Each row below holds a small network's activations on one input, seen along a few directions.
In each table, some parts of the input vary, and every possible input appears once, in random order.
A made-up example of a description, with smaller parts first: one of 8 places around a ring, together with either a single point or one of 9 places around a ring or (one of 3 separate values, together with one of 6 places along a line).
Shared parts are said once, and a part with two or three values counts as separate values.
In the rows, zero is written as 128.

Other details of the inputs vary at random and push rows far along two fixed directions, the same in every table; ignore that.

Table:
r1: [167 137 146 104 104 152 122 113 113 167 115 152 195 147 105]
r2: [102 123 136 159 176 148  93 173 125 131 184 169 158 102 137]
r3: [ 87 100 109 100 142  93 129 120 158  98 151  92  78  98 132]
r4: [ 67  75 124 132 166 134  64 187 154  90 224 145 110  66 154]
r5: [ 93  85 125 164 152 132  90 188 168 105 207 178 126  80 163]
r6: [148 112 120 123 130  87 196  79 146 113  91 115  80 116 123]
r7: [ 88 107 114 121 127 105 104 159 167  84 166  91  72  88 140]
r8: [140 157 151 106 107 162 109 131  87 167  89 138 197 198 124]
r9: [130 160 148 169 151 153 106 172  99 149 151 152 156 125 141]
r10: [105  56 116  77 111 120  96 133 169  98 140 111 123 144 137]
r11: [165 141 153 120  95 166  96 156 112 162 136 151 182 133 126]
r12: [170 153 157 118 100 176 109 143  96 167 122 157 194 147 112]
r13: [ 71  93 107 114 152 103 100 148 177  82 181 109  88  83 130]
r14: [123  87 107 119 136  95 163  94 160  89 117  98  61  95 120]
r15: [139 181 139 171 151 152 128 140  94 164 124 159 170 150 125]
r16: [157 185 158 144 145 123 177  92  71 190  80 165 179 156 122]
r17: [166 114 102 101 128  76 226  43 125 115  53  66  45 137 118]
r18: [137 146 150  89 111 143 119 104  84 185  83 137 208 205 126]
r19: [157 199 155 156 131 150 159 105  65 173  77 141 167 160 103]
r20: [ 78 156 128 149 150 141  73 178 136 131 181 149 158 117 131]
r21: [122 119  78  99 109  67 191  57 169  83  81  50  39 126 116]
r22: [176  99 113  91  77 125 149  97 159 117  99 105 103 133 114]
r23: [137 158 140 112 104 152 105 124 102 171  87 143 202 204 124]
r24: [181 138 122 105  85 139 148  89 121 157  90 129 163 156 112]
r25: [154 124 113 108 124  85 208  49 116 126  57  84  71 131 112]
r26: [134 166 112 141 131 119 154  87 111 131  97 112 125 143 117]
r27: [123  76 101  84  94 113 122 109 163 105 105  96 113 164 140]
r28: [ 83  89 117 162 155 142  75 184 159 102 206 161 125  79 152]
r29: [182  65 109  55  74  95 184  58 160 109  82  73  67 127 113]
r30: [109  94 144 153 143 138 105 187 149 103 187 164 110  86 149]
r31: [ 88 118 128 141 163 136  87 158 138 107 184 145 134  93 129]
r32: [147 194 157 164 133 147 134 129  75 173  99 147 171 145 121]
r33: [138 125  96  90 102  74 201  60 151  80  65  38  24 130 103]
r34: [146 183 152 170 138 141 144 130  99 172 112 177 176 149 127]
r35: [ 69  77 128 147 155 152  47 219 161  69 239 145  99  62 150]
r36: [101 132 137 169 151 154  83 178 130 133 176 170 152 106 136]
r37: [101  89 100 132 131 111 113 142 173  69 164 104  58  89 136]
r38: [155 178 161 163 129 133 151 133  93 167 104 158 158 140 133]
r39: [140  93 109 126 128 110 167 118 148  82 121  89  44 108 129]
r40: [146 211 151 156 131 144 133 119  68 166  94 130 169 154 115]
r41: [119 126 114 159 153 134 121 145 133 123 154 143 128 118 142]
r42: [136 154 152 113 103 154  93 145  94 169  99 136 198 189 136]
Each input here is: one of 6 places along a line, together with either one of 2 separate values or one of 5 places along a line.
Question: Changing only the place on the line of 6 turns r40 into r31. The same change can be made to r11. Which row results?
Answer: r1
Question: Start at r17 and move only the place on the line of 6, one step at a time. The first step leads to r2. Which rows follow, in order?
Answer: r41, r15, r39, r9
Question: Start at r16 and move only the place on the line of 5, one step at a time. The first step leads to r17. Which rows follow, in order?
Answer: r25, r4, r3
Question: List by row number the other rows that have the place on the line of 6 in common with r24.
Answer: r5, r21, r26, r27, r28, r41

Table:
r43: [ 80 114 133 145 156 147  70 186 139 122 201 163 150  94 141]
r44: [113  99 109 118 129 112 124 126 160  92 148 104  82  97 126]
r45: [147 164 140 151 133 146 135 130  99 153 116 146 155 139 125]
r46: [148 188 151 157 136 145 142 121  81 171  97 153 177 157 119]
r47: [105 110 135 153 148 155  76 188 143 121 200 170 149  90 142]
r48: [163  43  87  54  79  78 190  50 179  80  64  52  39 145 123]
r49: [174 171 155  99  95 150 137 101  82 183  75 133 195 182 109]
r50: [104  96 118 131 142 117 116 148 150  96 160 121  94 104 145]
r51: [ 86 111 135 149 159 144  73 183 139 120 201 165 153  95 148]
r52: [173 169 127 127 110 106 204  54 102 152  44 107 111 155 103]
r53: [134 142 137 114  99 154  95 140 117 157 120 141 189 171 127]
r54: [105  96 113 121 134 110 130 134 154  89 143 105  75 108 134]
r55: [129 118 120 127 131 106 155 117 143 111 115 106  86 121 132]
r56: [118  94 112 123 131 102 142 124 162  98 142 113  79  98 135]
r57: [141 206 149 150 137 148 132 116  71 174  95 140 187 164 109]
Question: Describe the family of inputs behind these rows.
Answer: either one of 3 separate values or (one of 2 separate values, together with one of 6 places along a line)
Question: Change only the place on the line of 6 in r50. List by row number the other rows that result.
Answer: r45, r46, r54, r55, r57

Table:
r58: [130  72 125  82  88 129 107 145 162  94 135 102  97 128 137]
r59: [125 141 142 150 142 131 133 134 105 148 115 150 150 153 140]
r60: [133 123 121 116 123  99 165 103 130 102  90  77  64 129 125]
r61: [145 146 150 141 140 133 148 123  96 164 106 154 158 149 133]
r62: [115 179 135 127 134 133 124 113  98 153 112 124 167 149 113]
r63: [131  87 107  99 124  94 159  89 161 110 117 107  92 119 125]
r64: [ 84  99 121 136 150 133  81 160 149 121 181 158 153 118 148]
r65: [159 147 144 108  97 158 110 123  96 169  94 138 197 181 119]
r66: [133  63 120 111 130 104 151 122 158  83 139 103  54  89 135]
r67: [111 165 124 131 142 132 120 118 112 147 119 132 164 156 122]
r68: [147 114 124 110 117  98 178  91 126 104  92  79  56 118 123]
r69: [150 184 144 149 126 151 125 133  95 159 126 144 164 126 112]
r70: [ 85  76 128 122 155 142  68 181 160 107 218 159 138  72 135]
r71: [132 161 120 153 125 137 127 131 125 134 119 134 141 144 126]
r72: [ 97 122 134 121 146 140  84 158 131 125 183 140 145  95 127]
r73: [105  81 128 151 139 145  76 194 170 107 210 174 135  78 155]
r74: [141 131 106 125 104 107 159 102 148  98 100  83  69 119 117]
r75: [163 176 143 147 126 153 142 117  97 168 113 155 172 134 109]
r76: [139 156 128 155 127 137 130 127 120 149 114 154 157 149 128]
r77: [137 137 117 126 126 105 173  97 121 118  80  92  87 154 131]
Question: Describe the family of inputs behind these rows.
Answer: either one of 2 separate values or (one of 3 separate values, together with one of 6 places around a ring)
Question: Change only the place on the ring of 6 in r67. List by row number the other rows that result.
Answer: r62, r63, r64, r70, r72

Table:
r78: [136 117 114 117 127 100 174  93 129 100  87  77  60 135 127]
r79: [ 72  52 129 101 125 145  41 207 178 100 215 155 143 110 163]
r80: [129 139 113 143 135 125 147 110 122 124 104 121 122 147 125]
r81: [145 161 120 143 117 112 165  96 126 140  85 122 125 148 122]
r82: [102  77 126 106 111 152  49 185 163 111 193 143 156 113 143]
r83: [145 129 134  90  97 128 136  97 112 147  83 112 151 175 122]
r84: [178  72 136 116  99 120 170 121 157  95 115 124  63  98 124]
r85: [142 122 108 103 123  97 174  75 140 107 101  85  76 113 109]
r86: [149  62 102  65  80 100 152  86 167  84  86  63  60 141 128]
r87: [108 187 150 184 155 173  71 185  93 173 165 197 222 149 140]
r88: [ 77  71 125 123 160 115  93 173 161  90 199 130  94  74 152]
r89: [157 168 123 135 114 125 159  99 112 134  90 106 114 142 112]
r90: [159 215 143 140 137 146 163  76  57 186  66 131 184 173  90]
r91: [150 209 135 146 142 137 168  70  66 184  57 139 189 190  99]
r92: [156 218 152 157 122 150 141 116  75 186  92 151 190 155 107]
r93: [ 96 164 164 157 160 148  86 179  99 165 174 179 194 115 140]
r94: [160  56 127 139 127 140 127 154 155 119 171 167 112  82 154]
r95: [133 107 114 120 118  93 165 110 148  92 104  78  50 120 138]
r96: [146 204 140 146 132 125 162  87  90 180  78 150 184 167 109]
r97: [135 112 111 109 113  94 164  94 158  98 118  91  67  95 115]
r98: [ 77  99 141 154 151 138  61 215 152 108 214 158 125  78 163]
r99: [119  95  97 111 134  88 163  88 164  93 116  98  72 115 126]
r100: [ 92 176 166 166 179 173  71 183  68 179 169 188 221 139 133]
r101: [137  87 108  83  97 123 120 121 164 110 126  99 111 134 122]
r102: [ 98 103 121 144 146 151  78 181 143  96 193 137 115  90 139]
Question: Describe the family of inputs behind these rows.
Answer: either one of 2 separate values or one of 5 places along a line or (one of 3 separate values, together with one of 6 places around a ring)
Question: Change only the place on the ring of 6 in r97. List by row number the other rows that result.
Answer: r85, r89, r90, r92, r102

Table:
r103: [126  86 113 108 113 123 123 155 164  69 151  83  40  87 144]
r104: [117 116 144 157 138 172  62 186 130 130 207 184 163  74 134]
r105: [106  80 139 118 120 165  48 197 158 135 183 174 196 150 157]
r106: [ 73 147 153 147 151 155  52 202 112 132 184 149 160 116 140]
r107: [136 231 145 161 120 132 142 105  78 181  67 137 190 199 108]
r108: [192 147 114 141 103 122 200  77 122 132  48 110  97 153 111]
r109: [112 157 116 116 126 118 123 115 137 124 123 104 131 123 108]
r110: [175 196 149 163 138 133 176 103  84 197  75 166 195 170 126]
r111: [112  11  98  60  88 115  92 135 205  73 174 100  86  95 135]
r112: [121  87 122 104 126  76 189  72 131  92  92  85  35 121 128]
r113: [173 136 141 121 124 102 204  82 105 149  70 104 100 135 117]
r114: [148 102  90 121  90 101 163 112 177  71 108  80  36 119 134]
r115: [106 141 131 145 130 171  60 196 134 126 208 165 166  87 128]
r116: [139 202 142 137 156 138 160  80  70 191  93 168 202 160 102]
r117: [135 196 149 166 148 132 165  91  75 181  73 169 196 180 118]
r118: [119 121 143 149 150 142  97 160 130 148 189 182 173  81 136]
r119: [ 72 126 141 148 172 150  66 184 109 130 188 142 160 114 148]
r120: [154 120 145 141 123 144 134 139 108 126 123 126 109 110 126]
r121: [123  41 134  66 107 119  97 154 165  91 149 100 101 133 145]
r122: [135 152  98 129 134  95 177  70 126 126  67  90 102 171 125]
r123: [113  93  80  92 132  81 160  72 167  82 116  68  52 109 117]
Question: Changing only one part turns r104 into r108. The same change can be made to r109. Which row results?
Answer: r107
Question: Describe the family of inputs behind these rows.
Answer: one of 3 separate values, together with either a single point or one of 6 places around a ring
Question: Start at r103 and move only the place on the ring of 6, one step at a time. The first step leads to r120. Which rows follow, in order?
Answer: r113, r112, r119, r106
Question: Change only the choice among 3 separate values in r119. List by row number the other rows that result.
Answer: r122, r123
